Each row below holds a small network's activations on one record, seen along a few directions.
After each row come some of the record's fields: LIRU, FAMIR, KAGUF, DAT.
A field that a record lacks is left out.
Other fields move the rows too, some of them a lot.
In the rows, 500 means zero.
Random noise pushes rows far along 18 fixed directions. That doesn't count. These rows show it; they differ only by the noise:
| 400 | 692 | 714 | 523 | 446 | 675 | 646 | 549 | 473 | 467 | 403 | 647 | 607 | 537 | 513 | 449 | 760 | 512 | 531 | 535 | 622 | 635 | 509 | 394 | 559 | 479 | 534 | 493 | 545 | 447 | 545 |
| 466 | 567 | 581 | 345 | 576 | 501 | 588 | 571 | 478 | 546 | 415 | 373 | 419 | 301 | 601 | 498 | 490 | 421 | 304 | 581 | 550 | 591 | 440 | 599 | 720 | 395 | 453 | 366 | 563 | 476 | 502 |
| 690 | 571 | 510 | 525 | 720 | 332 | 476 | 397 | 392 | 413 | 632 | 274 | 521 | 583 | 487 | 696 | 586 | 441 | 706 | 534 | 301 | 450 | 597 | 389 | 609 | 594 | 642 | 678 | 423 | 480 | 497 |
| 729 | 564 | 611 | 474 | 477 | 529 | 540 | 602 | 458 | 655 | 609 | 441 | 573 | 460 | 717 | 513 | 443 | 638 | 450 | 656 | 410 | 409 | 563 | 564 | 718 | 588 | 664 | 573 | 363 | 549 | 334 |
| 719 | 757 | 591 | 603 | 542 | 601 | 489 | 500 | 480 | 416 | 656 | 260 | 462 | 586 | 572 | 624 | 507 | 342 | 521 | 466 | 439 | 479 | 704 | 268 | 469 | 429 | 503 | 535 | 612 | 615 | 459 |
| 541 | 493 | 529 | 476 | 453 | 439 | 578 | 343 | 537 | 681 | 474 | 581 | 630 | 552 | 438 | 562 | 681 | 460 | 596 | 548 | 305 | 469 | 432 | 381 | 725 | 516 | 546 | 619 | 395 | 466 | 785 |
| 469 | 620 | 672 | 507 | 316 | 658 | 666 | 550 | 620 | 661 | 445 | 653 | 519 | 393 | 485 | 464 | 625 | 478 | 528 | 474 | 402 | 776 | 512 | 428 | 513 | 551 | 567 | 744 | 545 | 574 | 505 |
| 482 | 523 | 467 | 457 | 511 | 385 | 492 | 464 | 459 | 457 | 615 | 334 | 507 | 251 | 381 | 512 | 500 | 397 | 635 | 361 | 590 | 556 | 609 | 375 | 406 | 610 | 371 | 404 | 327 | 407 | 573 |
| 414 | 477 | 357 | 372 | 488 | 537 | 635 | 262 | 595 | 395 | 326 | 488 | 615 | 331 | 432 | 511 | 744 | 522 | 458 | 387 | 451 | 576 | 560 | 253 | 611 | 574 | 337 | 379 | 274 | 455 | 687 |
| 728 | 368 | 425 | 556 | 207 | 756 | 446 | 535 | 584 | 676 | 530 | 521 | 584 | 447 | 393 | 304 | 460 | 380 | 324 | 222 | 522 | 640 | 478 | 434 | 646 | 572 | 450 | 477 | 523 | 600 | 569 |
| 469 | 456 | 497 | 514 | 499 | 567 | 433 | 379 | 557 | 552 | 403 | 360 | 351 | 434 | 500 | 497 | 562 | 515 | 565 | 454 | 556 | 776 | 594 | 506 | 239 | 660 | 480 | 647 | 564 | 577 | 357 |
| 545 | 660 | 698 | 451 | 204 | 511 | 655 | 480 | 539 | 571 | 426 | 409 | 696 | 561 | 523 | 626 | 531 | 331 | 511 | 771 | 705 | 342 | 344 | 546 | 480 | 405 | 370 | 267 | 432 | 604 | 596 |
| 452 | 274 | 446 | 444 | 418 | 541 | 346 | 347 | 362 | 516 | 598 | 513 | 559 | 581 | 449 | 518 | 614 | 606 | 600 | 514 | 593 | 416 | 572 | 450 | 455 | 613 | 505 | 473 | 274 | 464 | 417 |
| 497 | 397 | 470 | 582 | 578 | 285 | 403 | 488 | 374 | 613 | 698 | 366 | 526 | 581 | 627 | 577 | 437 | 279 | 686 | 527 | 617 | 524 | 505 | 486 | 378 | 508 | 492 | 518 | 481 | 393 | 525 |
| 576 | 447 | 618 | 417 | 387 | 679 | 461 | 414 | 529 | 608 | 601 | 474 | 525 | 589 | 528 | 631 | 525 | 504 | 395 | 535 | 436 | 413 | 604 | 515 | 696 | 371 | 526 | 509 | 309 | 575 | 436 |
| 495 | 756 | 293 | 516 | 397 | 451 | 586 | 550 | 355 | 235 | 319 | 548 | 621 | 717 | 282 | 613 | 707 | 386 | 647 | 165 | 751 | 543 | 437 | 407 | 314 | 590 | 525 | 300 | 544 | 548 | 627 |
| 348 | 733 | 538 | 283 | 620 | 537 | 467 | 590 | 449 | 427 | 431 | 577 | 462 | 596 | 468 | 674 | 668 | 719 | 440 | 408 | 736 | 550 | 559 | 625 | 505 | 502 | 577 | 460 | 473 | 474 | 519 |
| 561 | 514 | 434 | 588 | 688 | 471 | 568 | 656 | 423 | 295 | 563 | 580 | 743 | 584 | 780 | 416 | 436 | 516 | 485 | 560 | 690 | 713 | 533 | 495 | 503 | 692 | 472 | 665 | 368 | 290 | 430 |
| 569 | 479 | 598 | 554 | 371 | 679 | 713 | 632 | 478 | 409 | 513 | 568 | 434 | 288 | 395 | 427 | 336 | 264 | 432 | 270 | 290 | 602 | 584 | 535 | 665 | 342 | 520 | 489 | 250 | 445 | 347 |
| 255 | 347 | 565 | 432 | 628 | 458 | 543 | 503 | 501 | 584 | 568 | 628 | 592 | 360 | 695 | 442 | 660 | 600 | 571 | 576 | 595 | 636 | 536 | 422 | 502 | 582 | 505 | 560 | 357 | 273 | 491 |

| 545 | 291 | 540 | 472 | 453 | 704 | 448 | 668 | 660 | 478 | 622 | 472 | 472 | 520 | 727 | 440 | 339 | 495 | 222 | 668 | 487 | 371 | 393 | 481 | 411 | 383 | 450 | 496 | 783 | 613 | 297 |
LIRU: vef / FAMIR: bobo / KAGUF: bap
| 533 | 557 | 555 | 475 | 487 | 351 | 467 | 532 | 276 | 563 | 643 | 502 | 397 | 344 | 374 | 423 | 324 | 415 | 538 | 621 | 347 | 446 | 498 | 521 | 684 | 459 | 475 | 585 | 444 | 441 | 596 |
LIRU: zaba / FAMIR: pom
| 424 | 257 | 487 | 469 | 631 | 669 | 565 | 633 | 754 | 394 | 562 | 623 | 620 | 422 | 599 | 481 | 587 | 626 | 418 | 290 | 467 | 379 | 506 | 410 | 459 | 480 | 574 | 396 | 398 | 341 | 421 |
LIRU: zaba / FAMIR: rik / KAGUF: ginud / DAT: ker
| 435 | 471 | 466 | 548 | 536 | 397 | 476 | 544 | 502 | 591 | 596 | 407 | 492 | 506 | 605 | 569 | 529 | 292 | 548 | 270 | 609 | 567 | 552 | 439 | 444 | 398 | 548 | 369 | 534 | 480 | 462 |
LIRU: zaba
| 227 | 377 | 673 | 416 | 616 | 575 | 367 | 278 | 595 | 604 | 459 | 394 | 199 | 358 | 351 | 468 | 648 | 495 | 522 | 640 | 439 | 361 | 481 | 338 | 337 | 265 | 367 | 376 | 780 | 481 | 697 |
LIRU: zaba / FAMIR: nuvoz / KAGUF: zapi / DAT: zur
| 464 | 476 | 372 | 325 | 437 | 409 | 621 | 498 | 639 | 366 | 476 | 307 | 509 | 233 | 536 | 651 | 506 | 538 | 528 | 498 | 507 | 454 | 491 | 409 | 238 | 654 | 423 | 388 | 436 | 620 | 350 |
LIRU: zaba / FAMIR: nuvoz / KAGUF: ginud / DAT: lukuf
| 571 | 591 | 513 | 413 | 561 | 544 | 401 | 597 | 653 | 414 | 665 | 337 | 433 | 450 | 411 | 624 | 394 | 470 | 397 | 312 | 577 | 510 | 603 | 514 | 433 | 461 | 431 | 494 | 550 | 570 | 477 |
LIRU: vef / FAMIR: luvif / KAGUF: zapi / DAT: zur
| 365 | 455 | 447 | 465 | 293 | 362 | 358 | 249 | 265 | 651 | 671 | 483 | 450 | 583 | 413 | 619 | 624 | 372 | 645 | 585 | 419 | 367 | 590 | 279 | 537 | 408 | 439 | 466 | 447 | 598 | 575 |
LIRU: zaba / FAMIR: zep / KAGUF: zapi
| 543 | 443 | 543 | 357 | 380 | 753 | 327 | 613 | 617 | 504 | 542 | 582 | 483 | 442 | 399 | 369 | 389 | 738 | 238 | 487 | 652 | 517 | 488 | 591 | 448 | 622 | 420 | 587 | 533 | 572 | 454 |
LIRU: zaba
| 383 | 547 | 648 | 508 | 469 | 535 | 369 | 556 | 619 | 786 | 350 | 579 | 343 | 607 | 571 | 404 | 417 | 647 | 425 | 663 | 728 | 529 | 368 | 763 | 228 | 485 | 471 | 535 | 747 | 529 | 571 |
LIRU: vef / FAMIR: pom
| 398 | 501 | 606 | 472 | 373 | 651 | 415 | 577 | 511 | 620 | 502 | 634 | 562 | 744 | 580 | 546 | 571 | 524 | 353 | 507 | 751 | 443 | 452 | 639 | 542 | 339 | 500 | 365 | 562 | 522 | 499 |
LIRU: zaba / FAMIR: zep / KAGUF: zapi
| 613 | 766 | 380 | 530 | 542 | 399 | 502 | 505 | 458 | 486 | 424 | 406 | 518 | 548 | 605 | 504 | 533 | 551 | 479 | 510 | 560 | 518 | 529 | 406 | 470 | 626 | 484 | 480 | 623 | 578 | 578 |
LIRU: vef / FAMIR: rik / KAGUF: zapi / DAT: lukuf
| 637 | 425 | 498 | 513 | 456 | 719 | 403 | 423 | 528 | 434 | 523 | 556 | 599 | 688 | 510 | 452 | 372 | 577 | 296 | 584 | 569 | 398 | 559 | 559 | 608 | 439 | 375 | 498 | 315 | 484 | 551 |
LIRU: zaba / FAMIR: nuvoz / KAGUF: bap / DAT: zur
| 665 | 183 | 389 | 517 | 589 | 613 | 346 | 337 | 702 | 589 | 363 | 407 | 474 | 673 | 423 | 488 | 511 | 488 | 323 | 375 | 383 | 537 | 379 | 646 | 664 | 485 | 527 | 566 | 611 | 552 | 589 |
LIRU: zaba / FAMIR: bobo / KAGUF: bap
| 523 | 505 | 600 | 416 | 457 | 516 | 505 | 696 | 447 | 550 | 549 | 556 | 437 | 536 | 523 | 539 | 447 | 580 | 440 | 627 | 434 | 252 | 356 | 621 | 544 | 399 | 675 | 446 | 660 | 579 | 396 |
LIRU: zaba / FAMIR: bobo / KAGUF: bap
| 374 | 599 | 607 | 398 | 465 | 476 | 529 | 705 | 498 | 346 | 572 | 589 | 421 | 503 | 387 | 651 | 474 | 578 | 617 | 531 | 518 | 440 | 448 | 583 | 213 | 518 | 647 | 622 | 591 | 572 | 299 |
LIRU: zaba / FAMIR: rik / KAGUF: bap / DAT: ker
| 447 | 635 | 643 | 446 | 508 | 418 | 700 | 467 | 673 | 642 | 426 | 487 | 515 | 236 | 591 | 502 | 593 | 604 | 554 | 641 | 334 | 398 | 498 | 381 | 542 | 485 | 537 | 446 | 462 | 525 | 566 |
LIRU: vef / FAMIR: rik / KAGUF: bap / DAT: lukuf
| 523 | 386 | 573 | 676 | 431 | 564 | 468 | 471 | 385 | 820 | 500 | 448 | 481 | 428 | 745 | 269 | 603 | 435 | 498 | 430 | 566 | 617 | 596 | 449 | 670 | 461 | 625 | 322 | 545 | 495 | 333 |
LIRU: zaba
| 462 | 407 | 503 | 474 | 319 | 709 | 455 | 504 | 667 | 618 | 412 | 643 | 569 | 634 | 415 | 475 | 679 | 544 | 374 | 299 | 580 | 522 | 408 | 482 | 532 | 461 | 549 | 437 | 631 | 605 | 568 |
LIRU: zaba / FAMIR: bobo / KAGUF: zapi
| 672 | 507 | 349 | 317 | 384 | 486 | 433 | 482 | 652 | 374 | 631 | 409 | 701 | 550 | 294 | 651 | 407 | 401 | 335 | 412 | 577 | 494 | 411 | 450 | 623 | 561 | 305 | 561 | 434 | 620 | 731 |
LIRU: vef / FAMIR: nuvoz / KAGUF: zapi / DAT: zur
| 449 | 274 | 860 | 501 | 644 | 526 | 449 | 353 | 323 | 364 | 557 | 302 | 468 | 391 | 247 | 470 | 747 | 453 | 713 | 620 | 429 | 450 | 505 | 534 | 754 | 477 | 652 | 453 | 375 | 365 | 262 |
LIRU: vef
| 675 | 539 | 555 | 584 | 648 | 599 | 534 | 464 | 747 | 436 | 279 | 354 | 540 | 659 | 641 | 485 | 387 | 419 | 262 | 575 | 547 | 440 | 400 | 608 | 511 | 389 | 381 | 417 | 583 | 487 | 621 |
LIRU: zaba
| 515 | 362 | 564 | 621 | 559 | 495 | 396 | 542 | 398 | 629 | 556 | 375 | 290 | 405 | 472 | 315 | 432 | 211 | 483 | 440 | 424 | 633 | 417 | 462 | 526 | 407 | 521 | 534 | 837 | 460 | 504 |
LIRU: zaba
| 422 | 627 | 590 | 617 | 590 | 507 | 659 | 599 | 407 | 531 | 386 | 600 | 565 | 522 | 728 | 419 | 578 | 517 | 573 | 551 | 660 | 563 | 533 | 570 | 518 | 424 | 572 | 345 | 441 | 351 | 456 |
LIRU: zaba / FAMIR: nugup / KAGUF: ginud / DAT: zur
| 534 | 535 | 500 | 441 | 557 | 520 | 572 | 597 | 535 | 327 | 413 | 556 | 638 | 512 | 571 | 488 | 430 | 604 | 378 | 536 | 621 | 555 | 470 | 645 | 556 | 598 | 479 | 532 | 315 | 429 | 419 |
LIRU: zaba
| 456 | 612 | 348 | 384 | 508 | 477 | 509 | 376 | 451 | 529 | 613 | 462 | 341 | 268 | 523 | 586 | 568 | 593 | 557 | 340 | 256 | 556 | 806 | 182 | 458 | 569 | 530 | 617 | 327 | 579 | 452 |
LIRU: zaba / FAMIR: nuvoz / KAGUF: ginud / DAT: lukuf
| 473 | 584 | 488 | 428 | 570 | 400 | 577 | 408 | 513 | 340 | 271 | 399 | 468 | 579 | 342 | 691 | 450 | 435 | 523 | 475 | 588 | 486 | 439 | 787 | 486 | 433 | 425 | 369 | 296 | 457 | 547 |
LIRU: vef / FAMIR: rik / KAGUF: ginud / DAT: lukuf
| 457 | 367 | 524 | 538 | 595 | 536 | 550 | 512 | 557 | 579 | 394 | 486 | 346 | 538 | 712 | 528 | 443 | 451 | 429 | 557 | 357 | 508 | 448 | 626 | 460 | 382 | 594 | 536 | 594 | 489 | 344 |
LIRU: zaba / FAMIR: rik / KAGUF: ginud / DAT: lukuf
| 475 | 301 | 522 | 657 | 396 | 635 | 456 | 359 | 631 | 599 | 529 | 725 | 639 | 531 | 474 | 300 | 544 | 613 | 610 | 551 | 439 | 604 | 546 | 353 | 358 | 668 | 418 | 758 | 383 | 407 | 620 |
LIRU: zaba / FAMIR: bobo / KAGUF: bap
| 295 | 449 | 660 | 454 | 621 | 672 | 280 | 359 | 601 | 569 | 500 | 565 | 487 | 622 | 466 | 390 | 539 | 523 | 334 | 812 | 795 | 827 | 434 | 564 | 470 | 469 | 161 | 753 | 771 | 370 | 820 |
LIRU: vef / FAMIR: rik / KAGUF: ginud / DAT: zur
| 452 | 198 | 244 | 514 | 520 | 559 | 178 | 575 | 481 | 522 | 660 | 681 | 336 | 752 | 295 | 511 | 291 | 496 | 464 | 116 | 553 | 466 | 489 | 660 | 267 | 451 | 542 | 602 | 532 | 434 | 555 |
LIRU: zaba / FAMIR: rik / KAGUF: bap / DAT: zur
| 552 | 628 | 330 | 514 | 648 | 557 | 330 | 546 | 347 | 373 | 560 | 443 | 467 | 642 | 731 | 433 | 493 | 617 | 309 | 458 | 679 | 484 | 657 | 363 | 500 | 541 | 452 | 406 | 639 | 504 | 446 |
LIRU: zaba / FAMIR: rik / KAGUF: zapi / DAT: lukuf
| 401 | 220 | 433 | 560 | 444 | 559 | 534 | 334 | 370 | 438 | 460 | 525 | 596 | 391 | 549 | 307 | 757 | 508 | 589 | 555 | 446 | 367 | 489 | 200 | 540 | 549 | 505 | 270 | 448 | 418 | 420 |
LIRU: zaba / FAMIR: rik / KAGUF: bap / DAT: lukuf

Here are new rows. What are their fields?
| 342 | 373 | 632 | 512 | 681 | 519 | 459 | 465 | 463 | 436 | 548 | 625 | 550 | 628 | 603 | 503 | 585 | 633 | 565 | 700 | 533 | 428 | 514 | 526 | 491 | 452 | 543 | 578 | 426 | 325 | 467 |
LIRU: zaba / FAMIR: bobo / KAGUF: bap
| 586 | 464 | 590 | 514 | 277 | 569 | 534 | 556 | 494 | 685 | 675 | 462 | 553 | 337 | 634 | 443 | 668 | 596 | 552 | 508 | 344 | 324 | 574 | 228 | 580 | 583 | 693 | 416 | 569 | 675 | 259 |
LIRU: zaba / FAMIR: rik / KAGUF: zapi / DAT: lukuf
| 362 | 266 | 560 | 406 | 631 | 441 | 551 | 489 | 671 | 405 | 478 | 464 | 513 | 491 | 653 | 628 | 418 | 475 | 459 | 682 | 486 | 488 | 395 | 635 | 351 | 460 | 468 | 597 | 406 | 424 | 352 |
LIRU: zaba
| 230 | 519 | 574 | 588 | 528 | 584 | 642 | 543 | 502 | 619 | 251 | 757 | 286 | 454 | 656 | 399 | 390 | 562 | 434 | 441 | 500 | 521 | 592 | 756 | 394 | 263 | 468 | 336 | 293 | 307 | 438 |
LIRU: zaba / FAMIR: zep / KAGUF: ginud
| 521 | 513 | 640 | 570 | 578 | 471 | 461 | 641 | 546 | 540 | 577 | 583 | 462 | 669 | 323 | 573 | 477 | 463 | 640 | 374 | 463 | 308 | 395 | 629 | 428 | 405 | 658 | 518 | 559 | 394 | 614 |
LIRU: vef / FAMIR: rik / KAGUF: ginud / DAT: zur
| 614 | 316 | 403 | 351 | 683 | 545 | 500 | 687 | 643 | 251 | 416 | 423 | 594 | 531 | 472 | 515 | 574 | 581 | 293 | 451 | 506 | 548 | 222 | 614 | 635 | 635 | 630 | 563 | 801 | 556 | 378 |
LIRU: vef / FAMIR: bobo / KAGUF: bap
| 535 | 367 | 494 | 564 | 527 | 683 | 378 | 472 | 322 | 411 | 464 | 636 | 608 | 834 | 583 | 343 | 596 | 593 | 348 | 704 | 597 | 296 | 385 | 469 | 681 | 418 | 492 | 388 | 633 | 436 | 542 |
LIRU: vef / FAMIR: bobo / KAGUF: ginud
| 517 | 369 | 370 | 577 | 559 | 592 | 430 | 445 | 443 | 380 | 520 | 566 | 493 | 527 | 350 | 363 | 536 | 373 | 425 | 237 | 406 | 640 | 548 | 366 | 684 | 467 | 456 | 545 | 511 | 416 | 579 |
LIRU: vef / FAMIR: rik / KAGUF: zapi / DAT: ker
| 516 | 554 | 584 | 417 | 342 | 592 | 628 | 571 | 637 | 445 | 520 | 513 | 660 | 386 | 481 | 585 | 587 | 609 | 543 | 512 | 564 | 629 | 520 | 513 | 444 | 682 | 534 | 596 | 386 | 589 | 343 |
LIRU: zaba / FAMIR: rik / KAGUF: ginud / DAT: zur
| 502 | 484 | 707 | 665 | 539 | 591 | 582 | 673 | 489 | 418 | 563 | 584 | 508 | 516 | 512 | 383 | 356 | 310 | 491 | 439 | 500 | 330 | 481 | 520 | 501 | 264 | 503 | 347 | 425 | 308 | 494 |
LIRU: zaba
| 662 | 542 | 425 | 462 | 348 | 624 | 591 | 568 | 702 | 514 | 626 | 560 | 657 | 570 | 523 | 658 | 657 | 635 | 509 | 294 | 292 | 282 | 559 | 247 | 527 | 512 | 740 | 494 | 502 | 736 | 407 |
LIRU: vef / FAMIR: rik / KAGUF: bap / DAT: zur
| 520 | 491 | 374 | 439 | 600 | 268 | 554 | 519 | 352 | 448 | 558 | 527 | 602 | 659 | 533 | 745 | 725 | 569 | 716 | 490 | 316 | 404 | 439 | 465 | 613 | 620 | 810 | 628 | 489 | 533 | 404 |
LIRU: zaba / FAMIR: zep / KAGUF: ginud
| 455 | 349 | 533 | 402 | 433 | 593 | 337 | 571 | 487 | 492 | 510 | 545 | 471 | 648 | 403 | 545 | 476 | 638 | 475 | 564 | 698 | 527 | 381 | 760 | 350 | 589 | 575 | 589 | 596 | 561 | 345 |
LIRU: zaba / FAMIR: rik / KAGUF: bap / DAT: zur
| 404 | 349 | 379 | 424 | 574 | 458 | 571 | 332 | 489 | 274 | 426 | 494 | 560 | 580 | 452 | 619 | 604 | 297 | 444 | 510 | 353 | 554 | 404 | 375 | 655 | 394 | 432 | 554 | 478 | 482 | 569 |
LIRU: zaba / FAMIR: rik / KAGUF: zapi / DAT: lukuf
| 601 | 499 | 727 | 489 | 745 | 428 | 614 | 632 | 728 | 377 | 484 | 348 | 642 | 337 | 502 | 474 | 596 | 605 | 572 | 566 | 468 | 261 | 358 | 468 | 496 | 619 | 600 | 407 | 501 | 349 | 514 |
LIRU: vef
| 464 | 422 | 450 | 445 | 580 | 497 | 461 | 636 | 619 | 460 | 628 | 451 | 557 | 588 | 444 | 637 | 499 | 215 | 398 | 245 | 631 | 620 | 374 | 518 | 581 | 300 | 505 | 450 | 735 | 495 | 629 |
LIRU: zaba / FAMIR: rik / KAGUF: bap / DAT: zur
